Each row below holds a small network's activations on one input, seen along a few directions.
Each table varies a few parts of the input and shows all the possible inputs, shuffled.
A made-up example of a description, with smaller parts first: one of 3 separate values, together with either a single point or one of 11 places around a ring or (one of 6 places along a line, together with one of 8 places around a ring).
Shared parts are said once, and a part with two or three values counts as separate values.

Other details of the inputs vary at random and push rows far along two fixed directions, the same in every table; ignore that.

Table:
x1: -31; -20; -202; -93; -42; 162; -224; -55; -266; -134; 200
x2: -7; -15; -105; -113; -29; 23; -238; -116; 2; -34; 137
x3: 315; 86; 459; 15; 302; -224; -174; 35; 189; 143; -60
x4: 287; 298; 776; 21; 388; -320; -153; 199; 199; 184; -69
x5: -247; -323; -109; 438; 31; -56; 606; 310; 163; 101; -316
x6: -260; -327; -21; 389; 15; 12; 639; 376; 132; 70; -306
x7: -12; -85; -184; -150; -18; 65; -154; -151; -104; -111; 145
x8: 114; 202; 286; -78; 85; -41; -203; -2; 251; -65; -41
x9: 285; 290; 591; 15; 162; -212; -219; -14; 266; 68; -127
x10: -226; -308; -106; 269; -127; -1; 548; 389; 122; -57; -556
x11: -141; -7; -309; -101; -147; 164; -72; -143; -133; -9; 220
x12: -129; 16; -216; -106; -139; 173; -64; -66; -249; -96; 259
x13: 292; 150; 620; 14; 277; -357; -265; 53; 240; 169; -97
x14: -244; -251; -60; 387; -18; -70; 665; 204; -1; 147; -295
x15: -262; -317; -51; 447; -33; -145; 642; 205; 73; 128; -365
x16: 149; 21; -94; -161; -125; -22; 148; -181; -94; -83; -65
x17: -387; -193; -75; 471; -156; 7; 450; 366; 202; -63; -440
x18: -132; -69; -531; -76; -157; 179; -51; -250; -171; -2; 212
x19: -200; 13; -367; -29; -197; 150; -188; -55; -247; -116; 234
x20: -122; 48; -423; -21; -284; 227; 93; -317; -127; -6; 119
x21: 233; 36; 139; -368; -35; -6; -199; -78; 9; -171; -81
x22: 9; 91; 69; 52; 149; 25; 94; 88; 26; 98; 71
x23: 19; 161; -36; -128; -28; -26; -152; -202; -150; 109; 182
x24: -341; -382; -123; 438; -56; -49; 406; 367; 80; -34; -352
x25: -114; -108; -368; -172; -174; 234; -99; -206; -336; -138; 244
x26: -52; -49; -108; -128; -103; 8; -304; -142; -73; -98; 140
x27: 176; 50; 135; -4; 151; -23; -7; -47; -22; 128; 53
x28: 43; -68; -55; -194; -26; 25; -331; -167; -122; -136; 161
x29: 333; 107; 333; -315; 132; -107; -136; 40; 181; -114; -117
x30: 367; 306; 813; 25; 436; -291; -160; 227; 301; 230; -59
x31: -103; 15; -213; -94; -59; 168; 32; -55; -167; -21; 214
x32: -393; -275; -31; 449; -133; -44; 531; 400; 141; 62; -285
x33: 308; 122; -51; -292; -74; 15; -70; -219; -64; -61; 71
x34: -139; 77; -391; -222; -288; 263; -255; -376; -194; -227; 200
x35: 50; -14; -506; -283; -205; 217; 105; -241; -207; -150; 122
x36: -58; 45; -182; 0; -73; 62; 59; -125; -88; 169; 122
x37: 228; 105; 335; 25; 205; -198; -194; 13; 197; 158; -36
x38: -166; -79; -482; -119; -226; 147; -323; -193; -251; -154; 217
x39: 145; 229; 238; -35; 122; -34; -170; -42; 232; 5; -18
x40: 102; 141; 206; -29; 168; -70; -147; 41; 120; 130; 86
x41: 8; 155; -45; -83; -8; 90; -283; 38; -210; -121; 254
x42: 306; 132; 443; -61; 338; -119; -183; 88; 147; 104; 19
Description of these inputs: one of 6 places along a line, together with either one of 2 separate values or one of 5 places around a ring.
- The inputs of x38 and x2 match in every part but the place on the line of 6. If x10 is changed in the same way as x38 into x2, which row does it become? => x29
- The inputs of x24 and x7 match in every part but the place on the line of 6. If x17 is changed in the same way as x24 into x7, which row does it become? => x8
- Which other rows does x21 become when the choice among 2 separate values takes its other values? List them by row number. => x34

Table:
x43: 97; 172; 537; 111; 248; -203; -361; 286; 74; 55; 56
x44: -91; 18; -638; -184; -287; 238; 135; -597; -437; 97; 373
x45: 21; 58; 310; 97; 126; -76; -365; 199; 223; -93; -51
x46: 123; 191; 252; -138; 231; -21; -458; 32; -85; -11; 285
x47: 169; 99; -34; -117; 107; -52; 24; -301; -50; 205; 147
x48: -143; -242; 7; 449; 34; -102; 853; 316; 281; 258; -464
x49: 210; -80; 451; -142; 245; -166; -286; 263; 128; -94; -8
x50: 169; 223; 24; -215; -60; 37; -30; -219; 21; -18; 64
x51: 111; 157; -227; -367; -182; 163; -53; -365; -215; -110; 127
x52: -447; -280; 0; 555; -124; -82; 278; 444; 281; -72; -397
x53: -403; -291; -653; 343; -360; 203; 941; 86; -14; 86; -281
x54: -224; -120; -22; 86; -125; -24; -223; 119; 57; -149; -93
x55: 210; 119; 636; 45; 356; -168; -364; 333; 292; 16; -49
x56: 199; -24; -644; -520; -209; 251; -90; -595; -557; -170; 291
- What do these inputs look like to the network? => one of 2 separate values, together with either a single point or one of 6 places along a line
- The inputs of x56 and x49 match in every part but the choice among 2 separate values. If x53 is changed in the same way as x56 into x49, which row does it become? => x45
- Which other rows does x43 become when the choice among 2 separate values takes its other values? List them by row number. => x44

Table:
x57: 314; 71; 24; -460; 21; -6; -478; -275; 19; -167; 152
x58: -232; -101; 338; 444; -28; -140; 259; 598; 268; -62; -461
x59: -251; -303; 273; 568; 229; -205; 45; 640; 306; -33; -318
x60: 264; 422; 273; -296; 113; 43; -408; -217; 100; -60; 140
x61: 214; 54; -348; -424; -85; 92; -258; -529; -355; 33; 318
x62: -29; -32; 69; 275; 36; -33; 685; 222; 285; 130; -341
x63: -191; -188; 181; 423; -43; -194; 413; 269; 354; 108; -469
x64: 480; 408; 66; -412; 135; -65; -364; -518; 13; 135; 236
x65: 229; 112; -1; -389; 93; 102; -371; -133; -308; -166; 293
x66: -266; -162; 275; 476; 144; -149; 100; 722; 254; 17; -304
x67: 331; 371; 641; -13; 274; -270; -216; -40; 389; 175; -131
x68: 426; 189; 551; -244; 253; -114; -323; 107; 278; -72; -83
x69: -140; -38; -20; 74; -121; 102; 92; 161; 129; -158; -259
x70: 167; 39; -121; -337; 70; 24; -324; -395; -376; 16; 320
x71: -269; -167; -130; 176; -212; -18; -31; 140; -22; -190; -117
x72: -364; -332; -126; 476; 60; 33; 95; 272; 80; 49; -57
x73: -235; -307; -467; -85; -147; 136; 186; -74; -374; -150; 83
x74: -139; -222; 325; 321; -14; -200; 268; 420; 425; -59; -512
x75: -340; -184; 197; 535; 125; -84; 314; 412; 268; 242; -129
x76: -69; 87; -305; -213; -235; 131; -532; -423; -323; -133; 356
x77: 61; 340; 76; -237; -59; 101; -421; -179; -99; -101; 304
x78: 429; 44; 563; -275; 294; -254; -313; 82; 190; -39; -59
x79: -88; -66; -535; -47; -219; 256; 537; -179; -268; 34; 103
x80: 489; 265; 726; -51; 440; -316; -108; 23; 134; 305; -15
x81: 300; 257; 53; -359; 120; 82; -197; -235; -268; 7; 384
x82: -501; -130; -650; 239; -423; 220; 382; -207; -244; 22; 90
x83: -231; -256; -791; -15; -367; 204; 376; -360; -227; 18; 23
x84: -673; -211; -831; 155; -401; 386; 289; 40; -333; -29; 315
x85: 395; 127; 382; -292; 200; -45; -239; 43; 36; -62; 40
x86: -82; -84; -688; -12; -255; 183; 541; -386; -329; 189; 95
- The inputs of x57 and x73 match in every part but one. If x68 is changed in the same way as x57 into x73, which row does it become? => x65
- What do these inputs look like to the network? => one of 5 places around a ring, together with one of 6 places along a line
- Which other rows does x84 become when the place on the line of 6 takes its other values? List them by row number. => x60, x62, x77, x79, x81
- Which other rows does x80 become when the place on the line of 6 takes its other values? List them by row number. => x64, x67, x75, x82, x86
